data =
[[129 129 134 134 125 135 144 122 132 125 133 127]
 [124 123 135 129 124 131 133 127 123 130 129 132]
 [131 128 135 110 127 131 130 125 132 118 126 120]
 [134 128 130 131 125 129 127 118 131 123 136 125]
 [130 132 134 105 128 124 123 136 134 130 129 126]
 [134 130 133 123 145 129 131 142 136 125 120 128]
 [114 126 137 126 127 130 142 123 130 132 115 107]]
Indices start at 0.
The entry in row 0 and column 1? 129
The entry at row 0, column 0 is 129
The entry in row 0 and column 2 is 134
The entry in the top-right corner is 127
The entry in the bottom-left corner -> 114
The bottom entry of the column that holds the smallest entry? 126
The entry in row 2 and column 0? 131
The entry directly below 145 -> 127
The entry just right of 114? 126
The entry just left of 145 -> 123
The maximum? 145
The entry just left of the smallest entry: 134
The entry at row 1, column 0? 124
The top entry of the column that holds the largest entry -> 125
The entry directly above 145 is 128

Read these off the table that follows.
1) Find the entry in the bottom-left corner.
2) Find the largest entry in the last row.
3) Find the bottom entry of the column that holds the smallest entry.
4) Find the third entry on the diagonal from the top-right corner.
5) Find the entry directly above the largest entry.
6) Find the 2nd-last entry, reading row by row.
7) Find the top entry of the column that holds the smallest entry.
8) Find the last entry, reading row by row.
[[117 143 125 135 131 140 118 125 144 133 135]
 [129 135 127 139 130 139 134 131 147 121 129]
 [128 132 132 127 120 133 138 131 136 117 128]
 [136 116 137 121 130 127 131 133 115 134 130]
 [138 139 118 137 132 126 121 133 141 122 119]
 [117 146 121 143 131 139 119 125 152 128 130]
 [119 118 136 121 121 113 118 124 115 138 123]
 [129 129 119 137 132 122 124 127 134 124 120]
 [127 135 140 133 126 130 116 137 140 139 128]
 [115 140 122 140 131 144 131 122 147 124 135]]
1) 115
2) 147
3) 144
4) 136
5) 141
6) 124
7) 140
8) 135

Read these off the array that follows. Counting starts at 0.
1) Find the entry just left of the largest entry.
2) Find the entry in row 0 and column 0.
3) Find the entry in the bottom-right corner.
4) Find the entry in row 1 and column 1.
5) Find the bottom-left entry.
6) Find the entry in row 0 and column 1.
7) Find the entry just right of the smallest entry.
8) Find the bottom entry of the column that holds the smallest entry.
[[126 124 132 125 125 135 124 132 124 133 118 131 128]
 [138 110 132 128 141 132 140 125 120 115 140 115 121]
 [132 113 120 125 137 121 125 128 128 123 120 125 134]
 [119 124 128 127 105 130 129 123 133 133 141 136 122]
 [129 135 127 134 135 122 128 126 119 118 119 121 127]
 [123 122 131 126 116 141 125 137 137 149 134 124 139]
 [134 132 137 130 139 129 135 120 122 119 136 132 108]]
1) 137
2) 126
3) 108
4) 110
5) 134
6) 124
7) 130
8) 139

B =
[[113 137 157 152]
 [144 108 113 140]]
Indices start at 0.
What is the entry at row 0, column 1?
A: 137
The entry directly above 144 -> 113
The bottom-right entry: 140

grid = [125 157 139 123 125 125 125 139 118 143 124 148 108 127 129 149]
What is the largest entry?
A: 157
What is the minimum?
A: 108

Read these off the matrix that follows. Counting starts at 0.
1) Give the entry in the bottom-left corner.
2) Give the entry in row 1 and column 0.
3) Give the entry at row 0, column 0.
4) Give the entry in row 1 and column 2.
[[124 119 123 133 125 127 127 142 128 128 136 131 122 114]
 [125 140 122 118 131 142 115 125 121 127 131 120 115 121]
 [126 141 133 115 127 139 122 129 129 126 118 128 126 145]
 [129 119 139 121 128 114 140 131 117 128 122 126 138 154]
 [120 121 135 126 130 132 119 133 131 128 129 119 137 153]
 [115 135 117 122 124 144 138 137 121 125 133 134 129 142]
 [132 138 137 129 127 130 124 128 136 129 118 130 134 143]]
1) 132
2) 125
3) 124
4) 122
